A small network was trained on invented records. Each row is its activation on one of them, seen along a few directions.
Records have a field called LUTO. Each example row is followed by its value.
The word none means that the record has no LUTO.
Other fields move the rows too, some of them a lot.
(in the rows, 128 means zero)
[149 113 121 128 131 103 119 110 138 125  90 133 132 145 123] | gog
[141 103 145 135 112 117  89 133 100 147 147 139 154 157 123] | suleb
[184 116 160 142 110 101 133 135  69 152 138 167 131 170 158] | ker
[102 145 126 153 126 135 141 156 130 114 115 153 124  82 120] | lizov
[161  77 134 147 125 112  94 122  89 142 143 125 161 171 137] | suleb
[196 103 142 136 107 122 116 158  66 144 137 147 120 166 151] | ker
[ 84 189 136 107 120 138 103 100 187 112 125  99 105  41 135] | tifi
[112 124 146 109 133 114 128 130 156 118 134 137  91 126 156] | mur
[155  70 145 135 105 105 111 120  86 154 144 144 165 165 148] | suleb
[231  80 127 138 111 130 116 121  30 157 120 174 145 193 168] | ker
[ 50 191 117 116 138 101 109 100 186 106 122  95  89  41 105] | tifi
[135 100 121 125 107 122 128 120  85 112 111 128 168 198 156] | boba
[135 123 144  90 153 121 145 148  97 125 122 101 133 118 114] | kab
[ 57 197 123 118 141 127  99 115 186 121 120  85  93  41 110] | tifi
[122 134 158 132 112 107 119 127 140 133 144 139 145 126 123] | suleb
[145 103 160 136 131 109 135 122 129 163  88 119 124 160 138] | gog
[ 25 212 111 124 139 151 156 145 188  99 126 105 113  34  77] | none
[ 99 174 117 152 135 136 122 148 156  94 112 147 133  68 120] | lizov
[165  59 127 125  82 145 131 123  53 128 108 120 173 210 161] | boba
[136 122 127 137 103 149 135 139 127 125 115 159 141  78 144] | lizov
[166 111 136 121 161 123 137 147  88 106 122  92 136 140 132] | kab
[170  76 141 107 124 138 109 101 117 121 121 148 111 159 183] | mur
[164 104 139 128 116 111 129 130 133 147  89 127 128 156 118] | gog
[219  96 138 146 112 123 121 136  36 155 131 167 127 195 153] | ker
[198  81 123 146 119  99 123 125 110 141  98 118 136 182 141] | gog
[ 16 210 125 109 134 155 148 122 200  93 138 103  82  27  61] | none
[101 150 135 168 156 137 137 152 131 108 111 137 119  93 126] | lizov
[126 106 138 111  92 147 127 146  86 135 110 117 149 195 142] | boba
[143  88 137 113 127 135 118 132 129 119 132 143  96 161 157] | mur
[182  92 131  94 125 128 130 179  86 127 132  96 123 128 119] | kab
[159 133 124 130 122 140 126 125  93 150 152 150 131 168 114] | none
[102 146 114  91 175 102 139 124 117 114 108 106 140  96 108] | kab
[181  68 138 104 107 147 122 110 116 126 133 155 116 160 187] | mur
[ 55 181 118 117 128 119 110 113 171 113 133  83  84  57 108] | tifi
[103 137 151 115 108 128 131 143 109 102 112 112 155 182 138] | boba
[172 139 123 123 144 144 126 119 121 132 155 145 157 135 147] | none

Here are new rows. What is LUTO for each?
[104 138 149 117 105 127 131 147 114 106 110 115 151 179 136] | boba
[156 116 124  95 145 115 133 157 104 107 133  98 131 116 122] | kab
[207  94 120 145 108 104 122 144  54 145 140 164 127 188 166] | ker
[181 123 120 127 118 124 105 152  81 154 124 161 125 158 147] | ker
[ 36 210 141 120 140 104 119 108 204  84 127  86  94  35 106] | tifi
[ 93 164 124 127 124 132 100 128 156 126 142  76  86  69 122] | tifi
[190  40 132 114  66 156 136 112  43 147 113 131 175 220 181] | boba
[ 76 160 116 146 140 117 133 157 150 115 109 151 124  67 119] | lizov
[ 63 196 133 129 136 110 114 104 181  93 132  88  96  55 116] | tifi
[ 69 164 126 110 112 111 115 103 171 119 143  87 100  51 139] | tifi
[ 75 186 139 138 154 145 106 113 184  82 140 119 120 105  66] | none
[123 115 103 156 124 130 133 133  99 117 106 166 137  96 132] | lizov
[145 127 138 104 149 102 154 135 107 120 128 111 141 126 130] | kab
[ 76 167  98 133 131 103 106 115 168 110 144  73  96  71 127] | tifi
[ 51 199 105 106 135 113  96 117 197 102 123  90  96  37 113] | tifi
[198 123 135 140 132 127 104 136  71 129 121 163 136 174 149] | ker
[134 136 154 145 147 121  85 130 126  99 138 123 156 143 122] | suleb
[158  98 119 120 117 113 120 105 137 149  76 136 136 140 116] | gog
